Here are a small network's activations along a few directions, averaged over the inputs that share one value of a field.
Values that are neighbours, or in one group, have similar rows; names and order tell nothing.
In the rows, 500 means zero.
Strong random noise was added to every row along 12 fixed directions; ignore it. To show where, here is one row again and again, with new noise each time:
[592 297 469 508 598 597 628 377 427 390 613 678 467 578 539 532 517 405
 410 461 557 409 373]
[570 653 694 500 374 536 473 701 444 571 318 562 431 561 495 638 488 543
 415 578 413 720 513]
[648 474 327 328 593 507 510 277 461 384 456 589 515 444 331 625 736 381
 253 551 434 399 468]
[450 522 595 431 342 511 514 751 232 698 404 642 785 363 459 516 604 560
 470 547 601 404 442]
[561 703 729 565 493 411 457 571 408 640 300 534 428 396 548 367 458 487
 425 521 396 373 258]
[368 638 605 573 492 606 331 553 357 495 547 523 364 475 587 348 497 482
 532 513 522 478 383]
[592 753 578 471 396 442 414 610 513 586 381 382 623 373 441 718 571 513
 413 516 412 494 635]
[553 507 412 500 408 297 343 725 174 677 415 478 667 358 419 623 443 556
 589 576 610 345 528]
[511 741 591 538 477 541 446 518 445 575 425 508 349 501 506 390 571 497
 392 461 430 478 307]
[529 396 366 462 605 511 492 548 423 576 625 319 725 396 480 388 550 461
 337 756 483 395 400]
[431 460 406 518 605 422 438 327 420 354 559 536 380 449 521 441 408 481
 591 451 531 352 454]
[569 428 519 466 366 588 655 710 379 651 444 641 576 632 457 547 555 560
 396 557 546 666 406]
[457 615 333 508 399 472 575 522 498 779 663 482 520 450 410 257 628 512
 500 547 497 475 379]
[402 351 661 458 413 727 500 439 559 320 431 692 556 523 586 526 534 395
 575 453 564 578 586]


Field GABEN:
zivu: [514 536 683 372 519 466 597 400 518 493 329 744 447 425 455 388 608 508
 461 403 379 417 368]
vede: [458 493 498 466 650 573 483 413 463 316 545 379 539 535 564 444 528 512
 329 409 513 375 342]
tufu: [524 570 635 498 401 380 705 522 409 721 621 869 466 393 453 512 514 499
 546 520 461 497 501]
torap: [662 475 249 473 464 422 420 417 422 624 325 522 351 540 286 424 670 416
 452 486 547 430 382]
funer: [515 336 322 443 597 521 537 690 236 501 689 395 673 573 464 523 536 596
 408 600 640 505 460]
lil: [669 528 584 535 598 439 406 457 622 541 529 387 525 426 554 527 536 399
 456 415 460 323 505]
kere: [352 498 458 557 432 470 628 543 495 645 540 519 643 473 529 301 486 618
 602 389 612 373 476]
fuz: [498 506 765 592 598 509 752 734 579 625 588 480 564 589 629 450 371 651
 375 704 408 679 454]
lim: [660 268 544 622 618 532 537 522 591 547 708 433 542 563 587 615 420 409
 527 543 521 480 539]
muner: [548 590 381 525 483 196 460 338 731 531 332 499 382 453 424 552 422 511
 739 320 454 417 635]
vele: [381 432 557 412 530 533 682 363 544 451 411 688 488 501 467 451 584 501
 433 420 505 470 413]
The values of GABEN form a ring.
Question: How many steps from neighbour to neighbour lead from zivu to tufu, at the fewest?
Answer: 3
Question: Name the neighbours of lim, in listed order.
Answer: lil, muner
Question: Name the neighbours of kere, in listed order.
Answer: torap, fuz

Field LENO:
gite: [627 346 526 611 365 506 376 550 548 705 451 455 428 462 478 449 418 291
 639 680 485 575 505]
defe: [582 388 499 550 505 532 366 603 592 638 399 439 454 545 525 269 506 402
 556 654 438 563 361]
tibe: [592 461 694 585 576 383 715 469 528 520 629 614 474 471 655 443 210 517
 514 567 384 494 442]
nam: [458 812 507 515 280 483 391 653 401 736 194 488 631 398 413 469 722 563
 470 276 613 279 429]
nisok: [512 672 762 436 580 345 526 565 464 514 360 648 502 333 435 650 473 536
 357 902 247 682 667]
rop: [584 820 535 465 396 503 203 356 545 463 398 477 324 384 442 508 659 303
 466 513 377 493 556]
mev: [285 609 266 433 549 546 574 508 637 467 765 385 368 664 443 443 533 755
 464 514 438 802 550]
vas: [391 703 644 584 500 345 126 667 439 449 262 149 723 249 598 662 291 570
 651 589 544 356 799]
sas: [453 501 364 366 303 440 456 497 664 510 321 426 464 557 303 464 629 532
 670 483 494 745 744]
bup: [288 423 468 357 584 415 344 705 338 278 468 366 774 439 511 858 360 746
 522 610 518 602 804]
bir: [592 705 608 431 300 725 472 669 606 694 257 207 791 455 442 624 755 440
 249 430 474 502 454]
mogo: [409 610 546 487 442 553 524 691 533 389 380 297 493 644 576 525 311 690
 453 542 472 810 499]
nikem: [400  29 342 327 615 369 558 419 268 233 223 662 470 627 423 371 377 616
 641 459 665 459 364]
The values of LENO form a line.
Question: Name the neighbours of nikem, in listed order.
Answer: defe, sas
Question: Name the neighbours of rop, in listed order.
Answer: tibe, mogo
Question: Name the neighbours of vas, in listed order.
Answer: nam, nisok

Field SASO:
gevon: [513 354 513 620 521 692 488 419 428 428 579 616 467 580 667 179 514 363
 597 345 669 290 259]
gire: [604 617 466 637 869 119 351 676 298 723 553 188 396 349 556 229 248 656
 346 906 298 299 229]
med: [683 770 593 828 473 249 785 639 838 815 725 365 406 589 607 763 272 625
 591 300 418 532 644]
buk: [572 831 264 649 552 597 438 236 717 429 454  84 224 646 487 325 600 447
 458 127 542 349 325]
gute: [504 561 470 548 347 595 348 452 715 596 554 309 637 374 561 368 539 286
 534 485 500 439 549]
gem: [486 542 720 576 651 326 384 815 290 504 632 407 511 501 669 622 210 644
 536 696 441 573 531]
kage: [367 495 640 474 863 379 686 568 310 392 892 454 559 297 604 621 278 688
 307 732 315 409 405]
tor: [762 447 619 536 385 455  30 783 215 671  86 372 689 321 467 740 425 366
 515 720 542 388 491]
muf: [423 522 463 533 506 567 578 427 694 288 497 317 492 613 552 620 334 550
 465 582 418 733 692]
zuba: [553 643 337 442 563 122 496 570 377 742 493 443 235 455 220 503 512 664
 410 797 267 682 516]
bef: [774 482 404 395 567 477 699 264 504 533 461 553 520 546 384 368 772 387
 234 285 503 170 172]
The values of SASO form a ring.
Question: A walk along SASO starts at gevon and steps to its neighbour buk. Put med, gem, kage, bef in the order it reaches them.
Answer: kage, med, gem, bef
Question: How many steps from neighbour to neighbour lead from muf to tor, at the fewest?
Answer: 2

Field MOG:
gel: [408 348 428 489 564 424 366 475 539 318 330 326 547 481 534 478 268 515
 607 671 499 557 599]
sete: [670 451 513 477 618 492 709 459 512 405 577 541 509 612 547 663 463 551
 309 375 455 493 418]
zil: [525 498 508 508 614 442 448 603 381 524 769 491 466 432 497 571 454 513
 442 691 430 518 515]
lofi: [660 516 512 493 514 583 468 499 479 381 348 396 449 627 471 629 519 446
 332 464 471 537 432]
nire: [722 525 414 573 514 491 474 429 381 561 562 647 187 610 430 576 528 374
 412 505 475 526 380]
temo: [585 213 677 520 529 355 384 529 374 487 306 740 383 426 540 465 251 340
 624 923 420 646 515]
kuv: [466 375 626 606 549 667 421 686 344 447 572 468 624 537 666 543 462 526
 508 440 667 382 472]
ranas: [510 371 242 619 422 410 309 659 346 681 572 377 395 626 450 456 392 528
 759 476 661 519 473]
gebu: [467 588 416 453 524 351 574 402 563 419 591 548 439 499 432 714 520 574
 579 423 486 539 747]
zan: [581 679 731 450 391 473 730 498 569 566 339 672 546 465 491 518 553 558
 416 312 400 465 421]
rozu: [668 451 586 514 523 533 406 420 542 529 311 545 373 512 503 423 512 310
 375 694 393 538 365]
zus: [525 509 733 601 475 605 617 567 649 591 445 434 662 510 651 459 504 502
 480 318 539 364 403]
menup: [486 612 362 525 580 407 493 406 570 379 596 494 202 630 453 625 438 590
 554 445 444 681 669]
The values of MOG form a line.
Question: Name the neighbours of sete, in listed order.
Answer: zil, zan
Question: Name the neighbours of zus, in listed order.
Answer: kuv, ranas
Question: Name the neighbours of rozu, in listed order.
Answer: gel, temo
